These are the activations of a small neural network, seen along a few directions. Each row is one input.
Each table varies a few parts of the input and shows all the possible inputs, shuffled.
A made-up example of a description, with smaller parts first: one of 2 separate values, together with either a single point or one of 11 places along a line or (one of 4 places along a line, together with one of 8 places around a ring).
Shared parts are said once, and a part with two or three values counts as separate values.
(in the rows, 128 means zero)

Rows:
row 1: [133 108 103 108 203 107 113 143  32 107 157 180 129  67  73 153  68]
row 2: [137  79 121 115 132 145  79 156 175 102 186 155 146 105 151 126 156]
row 3: [107 109 165 108 178 155 156 102 132 170 166  82 130  90  99 135 121]
row 4: [213 166 109 187  88 108 128 133 104  84  39 151 143 206 171 124 150]
row 5: [156  82 114  72 157 173 133 117 119 163 130 179 143 120 105 163 112]
row 6: [100 148 140 139 104 133 125 102 180 122 127  35 121 141 177 126 177]
row 7: [127 100  97  96  84 143  99 148 225 147 149 205 135 140 110 133 132]
row 8: [ 88 128 143 137 206  97 144 110  66 147 158 121 109  55  65 118  63]
row 9: [ 62 125 185 110 159 151 167 111 123 180 157  89 118 102  87 121 100]
row 10: [142 102  97  66 119 163 142 128 143 182 124 189 138 132  65 174 102]
row 11: [184 183 141 196  99  89 153 142  85  85  69  88 127 176 193 105 167]
row 12: [141  77 114 102 119 152  89 137 200 129 155 194 141 128 151 124 140]
row 13: [ 40 140 160 140 189  92 161 121  60 154 148 128 101  68  51 101  44]
row 14: [ 89  97 162 137 142 129 110 127 210 136 192  93 124 109 144  96 148]
row 15: [108 194 176 231  88  81 169 137 105 108  69  70 102 187 168 106 141]
row 16: [ 55 162 163 142  84 130 133 112 170 131 120  43 105 153 164 113 155]
row 17: [155 186 156 226 109  84 154 129 114 100  74  62 118 175 181 118 162]
row 18: [117  93 147 113 128 136 107 140 178 126 188 122 128 105 162  89 151]
row 19: [121 123  83  90 149 100 128 132  77 157 121 228 123 105  34 164  42]
row 20: [209 169 119 197 100 100 120 153  80  60  65 116 145 178 175 131 169]
row 21: [142 150  68 100  44 153 113 124 193 129  87 141 134 178 135 149 158]
row 22: [152  86 121  85 170 168 125 134  95 135 162 141 149  96 105 165 129]
row 23: [136 104  99  95 188 111 120 122  54 137 127 218 124  92  73 153  53]
row 24: [150 130  97 116  92 150  91 130 143  88 119  94 146 139 176 145 188]
row 25: [155 127  88 105  80 159 101 113 168 114  90 130 142 163 175 140 168]
row 26: [200 187  89 184  51 104 142 140 127  98  39 162 136 222 130 132 140]
row 27: [ 43 113 184 141 123 124 116 136 200 148 184 101 108 122 129  80 130]
row 28: [129 145 123 113  90 139 121 116 148 111 122  63 128 139 192 115 182]
row 29: [134 104 148  82 166 161 154 117  99 159 162 110 134  90 116 128 124]
row 30: [115 123 128 108 197 101 144 125  35 133 155 149 113  58  83 113  66]
Q: The inputs of row 7 and row 26 match in every part but one. If row 12 is changed in the same way as row 7 into row 26, which row does it become?
A: row 4
Q: What do these inputs look like to the network?
A: one of 5 places along a line, together with one of 6 places along a line
Q: Change only the place on the line of 6 in row 19. List by row number the other rows that result.
A: row 1, row 8, row 13, row 23, row 30
Q: Change only the place on the line of 5 in row 15. List by row number the other rows that result.
A: row 9, row 13, row 16, row 27

Rows:
row 31: [153 151 107 133 114 124 123 120 108 102 102  97 132 137 156 135 152]
row 32: [115 160 130 149 105 116 131 121 120 112 102  81 119 145 156 128 147]
row 33: [ 99 107 128  78 180 143 153 129  73 172 163 160 127  75  33 158  66]
row 34: [113 105 129 127 205 108 134 121  83 151 154 173 123  77  52 146  58]
row 35: [138 149 103 148  85 109 114 141 149 107 104 141 126 158 142 130 141]
row 36: [171 138 131 140 120 139 141 121 122 120 105 100 138 149 162 130 160]
row 37: [105  98 107  57 166 143 134 109  97 173 141 194 122  87  70 140  63]
row 38: [111  91 145 108 201 112 123 142  71 128 187 165 122  57 101 107  81]
row 39: [108 161 128 160  89 107 124 129 148 110 104 107 117 155 146 105 139]
row 40: [175 125 126 145 111 140 121 139 136 108 109 134 145 159 158 133 160]
row 41: [127 149 153 166  95 121 142 130 161 128 107 109 123 169 151 101 146]
row 42: [157 138 100 139 105 125 104 138 122  90 107 131 138 147 153 138 152]
row 43: [157 137 129 154  91 123 131 142 163 125 106 144 132 171 148 126 149]
row 44: [ 58  65 150  62 141 179  98 117 234 166 225  98 129  78 130 119 152]
row 45: [133 147 154 155 112 131 149 122 133 129 105  84 125 157 162 124 155]
Q: What do these inputs look like to the network?
A: either a single point or one of 4 places along a line or (one of 2 separate values, together with one of 5 places around a ring)
Q: A walk changes only the place on the line of 4. It starts at row 37 and steps to row 33. List the rest of the walk in order.
A: row 34, row 38

Rows:
row 46: [152 137 108 113  86 137 115 130 139 108 109 121 133 152 174 121 163]
row 47: [123 135 120 126 143 113 154 144  73 147 119 181 121 121  61 146  72]
row 48: [117 141 105 134 151  95 120 138  72 116 125 164 123 104  70 140  79]
row 49: [ 61  63 174  71 197 162 117 128 147 158 244  97 127  37 110 111 121]
row 50: [143 149 122 141  97 136 128 122 140 112 102  91 132 163 158 136 161]
row 51: [142 145 145 174 103 117 129 133 161 116 110 100 130 165 157 126 160]
row 52: [133 155 130 147  96 129 132 121 144 120 100  79 129 159 156 139 163]
row 53: [ 40  87 143  66 144 148 120 108 188 186 183 154 109  88  91 109  87]
row 54: [146 142 117 130  93 142 122 128 136 110 100 110 136 153 163 134 163]
row 55: [155 133 131 157 100 129 119 141 152 106 109 131 137 159 164 121 160]
row 56: [141 131 140 116 171 122 167 121  59 160 116 163 126 112  74 136  73]
row 57: [112 162 130 147  90 124 136 117 149 120 103  73 119 151 160 116 157]
row 58: [152 140 136 168 104 124 125 134 156 108 111 112 133 169 159 122 158]
row 59: [122 152 145 174  97 112 133 129 165 116 113  95 121 156 162 102 154]
row 60: [161 128 122 140  93 124 112 143 156 104 118 142 134 158 174 107 160]
row 61: [108  64 110  54 168 173 109 121 174 172 196 165 141  73  68 162 108]
row 62: [156 114 124 117 191 121 146 118  41 136 120 163 129  94  99 135  82]
row 63: [140 126 103 129 180  96 119 127  53 108 127 164 124  89 103 141  83]
Q: What do these inputs look like to the network?
A: either one of 3 separate values or one of 5 places around a ring or (one of 2 separate values, together with one of 5 places along a line)
Q: Change only the choice among 2 separate values in row 54. List by row number the other rows that result.
A: row 55
Q: A walk changes only the place on the line of 5. It starts at row 57 and steps to row 52. List the rest of the walk in order.
A: row 50, row 54, row 46

Rows:
row 64: [100 156 141 152 127 107 148 116 120 138 109 103 112 134 119 123 113]
row 65: [133 144 124 136 128 114 140 137  88 124 112 142 124 131 108 132 108]
row 66: [ 91 135 144 140 110 116 127 126 169 136 137 118 115 134 134 101 127]
row 67: [158 109 116 122 140 133 122 135 128 132 129 170 139 128 112 142 119]
row 68: [128 101 117  81 139 156 113 120 138 134 156 124 136 104 137 140 141]
row 69: [113 104 143 123 146 133 106 133 141 113 168 109 130  99 157 112 146]
row 70: [158 104  97 107 148 131 104 134 115 112 142 163 140 105 125 143 125]
row 71: [152 130 136 135 150 122 145 132  83 129 118 145 131 124 118 127 112]
row 72: [ 99 127 144 137 115 125 122 137 161 128 151 112 123 126 132 112 137]
row 73: [129 131 105 127 114 120 120 128 140 134 108 174 126 145 105 137 105]
row 74: [101 128 121 102 103 145 132 114 165 156 122 135 122 138 115 129 122]
row 75: [196 173 113 185  44 125 117 136 161  72  57  81 142 215 226 123 216]
row 76: [109 149 141 149 132 116 143 125 112 130 123  96 120 126 115 132 123]
row 77: [127 134 153 147 153 125 148 120 108 134 129  99 126 122 125 127 125]
row 78: [123 150 125 141 123 106 145 127  95 132  98 149 117 140 112 124  99]
row 79: [116 110 157 137 138 133 127 133 156 132 158 115 127 121 143 109 140]
row 80: [139 124 104 123 119 127 117 139 133 126 122 167 134 136 102 146 115]
row 81: [124 128 138 133 161 125 127 118  93 114 139  91 128 101 136 127 131]
row 82: [110 121 120  98 109 151 128 125 158 148 136 128 131 130 113 140 132]
row 83: [151 124 118 120 158 121 125 131  70 109 130 137 132 103 130 126 117]
row 84: [129 105 133  96 130 158 133 121 153 154 144 130 135 125 124 137 135]
Q: What do these inputs look like to the network?
A: either a single point or (one of 4 places along a line, together with one of 5 places around a ring)
Q: Change only the place on the line of 4 in row 66. List by row number the other rows that result.
A: row 69, row 72, row 79

Rows:
row 85: [146 144 102 139  81 126 123 124 169 131  82 155 129 179 137 144 137]
row 86: [181 139 102 137  91 133 120 144 116 101  86 162 143 171 146 138 146]
row 87: [206 143 107 161 136 109 120 134  74  77  93 125 142 141 173 131 153]
row 88: [117  86 138 115 173 136 116 140 141 142 184 157 135  88  88 137 107]
row 89: [114 149 171 168 122 122 138 127 129 107 130  42 122 137 186 108 173]
row 90: [118  95 131  60 161 174 146 105 122 176 155 127 134  94  97 150 114]
row 91: [ 85  85 144  95 154 133 108 131 161 145 188 156 120  85 125  96 108]
row 92: [127 150 126 143  68 127 130 139 179 126 112 114 126 169 149 120 159]
row 93: [109 160 136 153 176  80 170 126  22 145 101 162 107 106  51 130  41]
row 94: [109 103 100  79 151 141 105 125 117 131 161 145 131  84  99 150 111]
row 95: [ 96 154 151 158  95 127 132 114 179 127 118  65 119 155 156 106 158]
Q: What do these inputs look like to the network?
A: either a single point or one of 4 places along a line or one of 6 places along a line
